A small network was shown many inputs. Here are its activations along a few directions, one row for each input.
In each table, some parts of the input vary, and every possible input appears once, in random order.
Descriptions start from the smaller parts, as in this example, which fits no table here: one of 6 places along a line, together with either a single point or one of 9 places around a ring or (one of 2 separate values, together with one of 8 places around a ring).
Shared parts are said once, and a part with two or three values counts as separate values.
(in the rows, 128 means zero)

Other details of the inputs vary at random and push rows far along two fixed directions, the same in every table; ignore that.
These rows show it; all are for the same input, with only those details redrawn:
[109 122 155  74 116 106 129 164 110 190 117  73 118]
[ 62 144 152 111 103  92 113 175 101 183  92  81 129]
[197  70 145  90 154 166 163 113 146 116 196 133 113]
[ 93 121 137 174 124 133 126 140 127 103 138 151 139]
[108 122 156  73 116 106 129 164 109 191 116  72 118]
[135 101 142 134 135 144 141 132 133 115 159 138 128]
[ 87 123 139 172 122 129 123 142 125 108 135 146 138]
[109 122 155  74 116 106 129 164 110 190 117  74 118]

Rows:
row 1: [ 86 155 123 104 122  59  93 132  87 161  68  74 134]
row 2: [107 149 116 160 111 135 124 137 141 100 124 162 134]
row 3: [152 125 118 123 120 150 140 127 150 105 145 154 124]
row 4: [ 87 120 121 170 113 137 124 133 113 107 135 149 146]
row 5: [ 99 135 111 153 149  90 114 119 100  81 123 154 138]
row 6: [153 118 107 121 144 126 131 119 133 102 144 157 126]
row 7: [117 155 117 173 135 120 116 118 131 111 108 153 137]
row 8: [203  71 150 107 161 180 161  90 156 123 185 125 113]
row 9: [118 129 123  51 129  68 114 140  88 164 100  75 120]
row 10: [147 134 128 127 116 166 144 137 157 110 147 149 122]
row 11: [159 138 131 141 115 171 139 118 165 115 138 135 125]
row 12: [210 117 138  99 138 183 160 108 169 127 164 126 110]
row 13: [165 128 116 136 140 139 130 104 144 113 135 146 128]
row 14: [149 103 129 144 131 157 138 102 127 123 151 127 136]
row 15: [152 124 111 121 136 134 134 122 139 107 143 157 126]
row 16: [ 97 163 134  82 101  98 119 167 118 183  89  91 119]
row 17: [ 58 165 101 204 123  97  99 142 116  83  96 180 149]
row 18: [133  93 124 131 132 159 145 117 121 118 161 145 130]
row 19: [100 160 128  80 118  83 116 164 106 184  86  96 120]
row 20: [130 131 117 149 158  99 116  98 108  94 122 136 135]
row 21: [205  80 112  71 171 128 149  90 125  89 181 138 116]
row 22: [140 102 130 143 133 159 139 102 124 132 146 127 131]
row 23: [127 140 123 143 101 162 135 141 156 104 134 152 129]
row 24: [166 126 115 135 135 140 129 104 145 112 133 145 129]
row 25: [141  99 128 132 129 144 140 126 123 110 164 139 134]
row 26: [128 141 121 144 126 139 136 134 141 105 135 160 127]
row 27: [ 60 163 108 213 135  81  89 111 100  74  88 155 155]
row 28: [211  93 114  76 148 154 155 108 150 111 173 150 113]
row 29: [155 103 133 148 133 150 135 106 129 116 156 128 136]
row 30: [ 92 145 124  73 131  57 106 147  82 162  89  82 125]
row 31: [ 92 121 138 173 124 133 126 141 127 103 138 150 139]
row 32: [134  97 136 145 139 160 138  98 127 130 146 130 127]
row 33: [193  69 149 100 159 180 161  87 148 136 179 121 109]
row 34: [205  97 116  78 168 139 154 110 138 115 171 147 110]
row 35: [ 27 136 123 218 110 131 110 137 108  97 110 170 150]
row 36: [135 150 130  75 137  86 117 138 109 192  89  77 116]
row 37: [137 144 124  74 124  91 113 136 114 186  87  77 120]
row 38: [ 47 147 127 224 107 115 104 151 114  84 117 166 156]
row 39: [107 131 139 187 123 128 116 126 124 112 128 132 143]
row 40: [111 164 130  93 117  88 109 145 113 191  76  81 124]
row 41: [112 159 126  93 125  80 106 143 107 187  76  81 123]
row 42: [136 146 126  74 128  90 114 135 113 189  89  77 119]
row 43: [117 157 126 177  98 159 122 128 158 107 113 143 137]
row 44: [ 66 184 124 225  93 144 106 139 148  96  91 160 148]
row 45: [162 135 125 140 131 150 137 110 153 115 137 142 125]
row 46: [ 68 181 119 224 111 123 106 131 135  94  90 166 148]
row 47: [105 127 142 188 127 137 121 122 133 111 128 137 141]
row 48: [123  90 139 133 140 160 145 118 133 118 159 146 121]
row 49: [149 134 130 128 121 166 147 137 156 109 149 150 121]
row 50: [159  89 160  30 137 133 151 143 124 197 147  68 102]
row 51: [139 143 121 156 115 145 126 116 150 111 121 143 132]
row 52: [129 136 112 140 133 125 127 129 133 104 132 163 131]
row 53: [124 139 120  59 120  86 117 155 108 181  96  88 117]
row 54: [131 128 112 146 149 101 113  95 113  93 122 134 137]
row 55: [214 108 128  94 142 167 154  97 163 124 163 129 113]
row 56: [119 154 140  65  92 127 130 168 134 186 103  81 114]
Q: What is each input in this table made of?
A: one of 2 separate values, together with either one of 8 places around a ring or (one of 4 places along a line, together with one of 5 places along a line)
Q: The inputs of row 14 and row 4 match in every part but the choice among 2 separate values. If row 39 is changed in the same way as row 14 into row 4, which row does it become?
A: row 38
Q: The inputs of row 35 and row 32 match in every part but the choice among 2 separate values. If row 23 is changed in the same way as row 35 into row 32, which row does it become?
A: row 43
Q: Change only the place on the line of 4 in row 53. List by row number the other rows that result.
A: row 6, row 17, row 34
Q: Change only the choice among 2 separate values in row 9. List by row number the other rows that result.
A: row 1

Rows:
row 57: [134 138 130 163 115 158 128 121 148 109 130 135 133]
row 58: [127 116 135 175 135 145 126 104 128 118 134 132 138]
row 59: [154 102 131 106 119 165 151 128 145 132 160 135 120]
row 60: [ 34 169 138 165  80 108 100 177 116 146  81 113 143]
row 61: [ 36 186 132 125 102  44  78 161  77 211  33  58 141]
row 62: [165 113 135 104 140 141 150 137 144 110 165 147 118]
row 63: [134 133 121 164 113 163 133 112 148 113 130 149 134]
row 64: [ 63 149 108 191 103 127 117 146 122  84 119 180 146]
row 65: [180  95 138  13 154  93 138 124 101 189 133  59 105]
row 66: [178 124 124  98 149 122 140 125 144 112 145 140 116]
row 67: [111 105 128 150 141 125 128 126 111 101 150 148 135]
row 68: [143 147 117 153 140 130 123 114 144 107 122 152 130]
row 69: [122 131 127 142 122 132 134 145 136  94 147 154 131]
row 70: [ 51 180 130 173  81 113  99 156 118 155  65 106 147]
row 71: [108 143 157  89 107 114 129 169 129 186 109  84 118]
row 72: [144 146 113 150 127 133 121 113 141  97 124 143 133]
row 73: [ 83 163 128 220 115 143 114 129 146 100 104 163 143]
row 74: [139 140 115 142 132 118 126 128 139  87 132 156 130]
row 75: [128 114 115 146 150 110 119 111 112  97 135 148 134]
row 76: [135 125 118 161 147 120 117  97 120 107 129 139 138]
row 77: [145 103 122 121 155 114 128 101 114  99 144 133 128]
row 78: [165  98 118 107 159 116 135 108 118 116 150 135 125]
row 79: [ 88 148 132  98 102 102 118 171 111 153 106 102 127]
row 80: [144 154 123 156 135 124 121 118 146 105 121 147 131]
row 81: [ 87 142 142 111 109 124 123 161 123 176 104 105 122]
row 82: [144 141 104 149 125 137 124 105 140 103 126 155 133]
row 83: [171 115 106  93 137 133 140 115 134 113 145 145 119]
row 84: [161 135 113 128 144 138 131 105 143 118 129 144 123]
row 85: [121 134 136  92 134  89 113 117 100 171  97  69 126]
row 86: [ 84 143 124  97 109 107 123 161 108 165 104 115 124]
row 87: [144 141 107 147 124 136 124 111 140  99 125 149 135]
row 88: [129  88 146 137 139 147 139 112 125 115 160 126 129]
row 89: [213  97 118  44 162 138 155 112 141 140 161 123 102]
row 90: [108 102 139 163 132 142 130 123 122 115 148 140 135]
row 91: [102 117 139  86 129  94 124 154  93 173 119  91 125]
row 92: [ 68 147 110 191 105 129 118 147 125  75 124 178 149]
row 93: [ 98 138 146 130 117 109 114 135 107 185  92  80 133]
row 94: [111 103 129 148 142 125 130 123 111  97 152 147 135]
row 95: [131 133 122 165 121 164 131 110 144 118 126 150 130]
row 96: [124  95 135 126 145 127 135 119 111 104 157 134 130]
row 97: [121 127 139 156 114 152 135 141 148 104 147 147 131]
row 98: [121 127 125 144 135 136 135 142 136 100 146 164 129]
row 99: [130 132 102 137 136 126 126 118 130 100 127 166 129]
row 100: [121 123 136 158 127 154 136 137 148 112 146 155 129]
row 101: [171 118 132 120 138 167 146 109 153 138 143 129 117]
row 102: [174 119 118  99 153 127 140 121 142 112 146 146 117]
row 103: [141 137 120  51 119  97 125 147 115 168 106  89 118]
row 104: [181  94 162  29 139 128 146 113 115 212 132  34 105]
row 105: [136 143 136 165 115 152 130 124 152 112 129 136 132]
row 106: [104 144 131 119 130  87 105 121  99 162  90  85 132]
row 107: [ 73 152 159  84 102  80 103 155  87 236  60  24 124]
row 108: [172 127 111 107 139 141 135 100 140 129 132 136 119]
row 109: [ 87 140 139 108  93 124 122 165 121 168 106  98 130]
row 110: [ 61 124 131 218 121 131 113 134 118  97 126 163 152]
row 111: [200  86 130  49 154 157 166 125 142 139 180 129 104]
row 112: [161 132 143 144 130 154 139 120 156 125 137 131 124]
row 113: [197  60 152  64 155 161 162 106 133 149 187  99 109]
row 114: [151 102 132 106 127 166 149 125 144 136 157 140 118]
row 115: [ 86 158 103 191 117 112 105 134 128  67 109 174 147]
row 116: [180 137 125 109 136 132 133 112 148 120 137 124 122]
Q: The inputs of row 77 and row 104 match in every part but one. If row 66 is changed in the same way as row 77 into row 104, which row does it become?
A: row 112
Q: The inputs of row 110 and row 61 match in every part but one. If row 113 is changed in the same way as row 110 into row 61, which row does it become?
A: row 106
Q: What is each input in this table made of?
A: one of 5 places around a ring, together with either one of 4 places along a line or one of 8 places around a ring
Q: Change only the place on the ring of 5 in row 111. List by row number the other rows that result.
A: row 81, row 84, row 89, row 101
Q: Change only the place on the ring of 5 in row 69. List by row number the other rows that result.
A: row 74, row 97, row 105, row 116

Rows:
row 117: [138 100 155 123 118 168 149 138 141 134 163 117 124]
row 118: [132 137 117 222 120 192 139 111 176  64 150 204 140]
row 119: [ 26 154 115 236 122  83  81 120  87  91  84 147 164]
row 120: [160 141 111 129 150 119 129 114 144  84 138 159 125]
row 121: [ 52 152 134 162 131  62  94 144  83 145  81 101 144]
row 122: [134  99 152 152 113 173 145 136 149 101 172 137 134]
row 123: [ 65 182 107 149 104  81  91 131 102 146  54 111 141]
row 124: [131 101 149 154 124 177 149 128 143 115 165 144 129]
row 125: [136 100 121 128 150 123 138 125 119  90 164 162 128]
row 126: [ 64 189 112 166 109  69  81 131  99 146  50 105 148]
row 127: [157 134 134 149 110 176 145 128 169 108 148 148 126]
row 128: [ 53 141 160 108  96 112 117 174 107 224  82  70 124]
row 129: [157 134 135 144 104 174 142 133 171 104 150 141 128]
row 130: [164 133 138 121 114 173 149 131 161 137 140 130 118]
row 131: [139  90 111 129 147 140 141 117 119  90 167 168 129]
row 132: [ 64 187 111 136 104  71  97 166 109 139  70 131 136]
row 133: [178  79 131  11 147 120 147 118 102 187 149  71 103]
row 134: [148 141 103 213 159 131 120  94 152  29 141 207 143]
row 135: [138  93 117 140 146 132 131  90 111  95 151 143 136]
row 136: [168  89 166  33 127 155 158 145 130 217 153  60 102]
row 137: [174 123 105  72 135 129 134 110 130 141 127 119 115]
row 138: [173 124 104  68 133 128 140 127 133 138 135 131 116]
row 139: [ 97 182 128 103 119  54  91 150 100 186  55  71 128]
row 140: [136 104 127 136 158 116 134 118 121  84 158 153 129]
row 141: [161 127 133 125 124 173 148 122 164 148 137 138 115]
row 142: [185  90 151  19 166  95 140 128 106 184 145  61 104]
Q: What is each input in this table made of?
A: one of 2 separate values, together with either one of 5 places along a line or one of 8 places around a ring
Q: The inputs of row 119 and row 126 match in every part but the choice among 2 separate values. If row 122 is changed in the same way as row 119 into row 126, which row does it become?
A: row 129
Q: Change only the choice among 2 separate values in row 130. List by row number the other rows that result.
A: row 124
Q: Change only the place on the ring of 8 in row 140. List by row number the other rows that result.
A: row 119, row 121, row 125, row 131, row 133, row 135, row 142
Q: Change only the choice among 2 separate values in row 118. List by row number the other rows that result.
A: row 136
